Here are a small network's activations along a few directions, averaged over the inputs that share one value of a field.
Values that are neighbours, or in one group, have similar rows; names and order tell nothing.
In the rows, zero is written as 500.
Strong random noise was added to every row along 4 fixed directions; ignore it. To show where, here is one row again and again, with new noise each time:
323 512 472 546 375 547 569 590 518 576 275 493 471 410 402
490 394 496 453 585 525 432 414 693 512 611 477 501 651 428
379 562 527 536 562 457 513 577 338 438 519 656 568 397 494
499 427 517 461 513 733 541 458 632 597 513 391 446 486 473
416 465 540 503 638 418 402 410 565 418 631 578 564 654 435
399 421 514 502 491 585 472 403 718 556 443 398 465 637 382


Values of W:
w2: 723 439 392 378 277 512 612 722 506 599 447 550 476 458 559
w3: 484 696 400 563 454 104 413 597 320 306 512 720 611 437 483
w9: 628 429 386 429 411 488 514 465 548 480 571 370 406 462 479
w8: 575 314 483 489 605 287 340 353 650 508 455 409 455 734 522
w4: 568 430 427 501 260 594 636 671 501 582 292 433 340 481 504
w1: 711 607 516 498 463 631 562 463 579 564 576 424 507 343 617
w7: 430 642 699 583 552 729 538 287 483 559 241 243 439 510 575
w6: 507 451 471 462 545 533 520 562 520 521 591 553 499 441 503
w5: 585 461 476 435 519 689 548 574 403 635 664 450 519 393 583
The values of W form 4 separate groups.
List the group mates of w7, in the order listed. -> w8
List the group mates of w5, in the order listed. -> w6
List the group mates of w4, in the order listed. -> w2

Values of T:
t1: 436 369 556 478 648 654 414 399 671 531 643 514 489 633 445
t2: 659 433 395 454 373 461 479 554 656 586 446 412 440 600 462
t10: 546 443 415 489 506 360 378 337 834 547 484 349 484 668 414
t3: 290 548 636 588 559 476 433 378 405 493 283 452 500 598 474
t11: 369 794 671 659 476 502 573 416 221 315 472 506 581 378 562
t8: 461 683 643 542 591 751 590 475 243 507 566 541 590 180 625
t6: 171 641 602 646 417 446 577 484 346 387 322 578 567 529 349
t4: 763 408 324 308 475 552 516 642 591 493 856 613 499 424 500
t12: 556 559 488 544 496 408 539 599 392 532 350 504 496 322 615
t7: 438 434 483 483 655 388 407 466 491 508 541 538 511 587 509
t5: 520 547 533 567 330 615 673 659 321 507 300 495 453 345 589
t9: 600 363 451 395 514 513 500 546 485 494 633 532 446 569 524
A value of T combines one of 4 hidden first parts with one of 3 second parts; all combinations occur once.
t10 and t12 share the first part; t10 and t7 share the second. Which value has the first part of t7 and the second part of t12? -> t3
t9 and t5 share the first part; t9 and t11 share the second. Which value has the first part of t11 and the second part of t5? -> t2

Values of K:
k6: 667 477 507 410 482 616 618 702 286 442 669 681 541 388 613
k1: 403 398 401 478 440 528 556 628 619 675 334 487 436 473 481
k5: 383 727 685 661 539 476 428 235 306 321 419 418 550 633 548
k7: 226 711 627 680 500 647 534 440 332 511 308 484 525 290 449
k8: 556 604 565 513 341 924 683 339 603 549 456 240 427 407 458
k11: 341 538 614 561 646 793 597 517 295 501 567 499 484 309 565
k10: 276 420 524 561 260 501 510 458 669 508 343 412 474 702 292
k2: 795 336 191 316 349 247 492 833 517 601 567 608 434 456 528
k9: 386 674 660 602 730 368 365 298 431 339 602 599 654 521 549
k4: 445 664 531 588 297 560 633 607 376 484 313 505 485 332 458
k3: 558 605 605 562 614 524 486 409 366 503 436 433 525 405 642
k12: 393 488 650 527 674 580 532 465 271 513 355 460 466 371 610
A value of K combines one of 4 hidden first parts with one of 3 second parts; all combinations occur once.
k6 and k10 share the first part; k6 and k1 share the second. Which value has the first part of k1 and the second part of k10? -> k11
k5 and k4 share the first part; k5 and k3 share the second. Which value has the first part of k3 and the second part of k4? -> k9
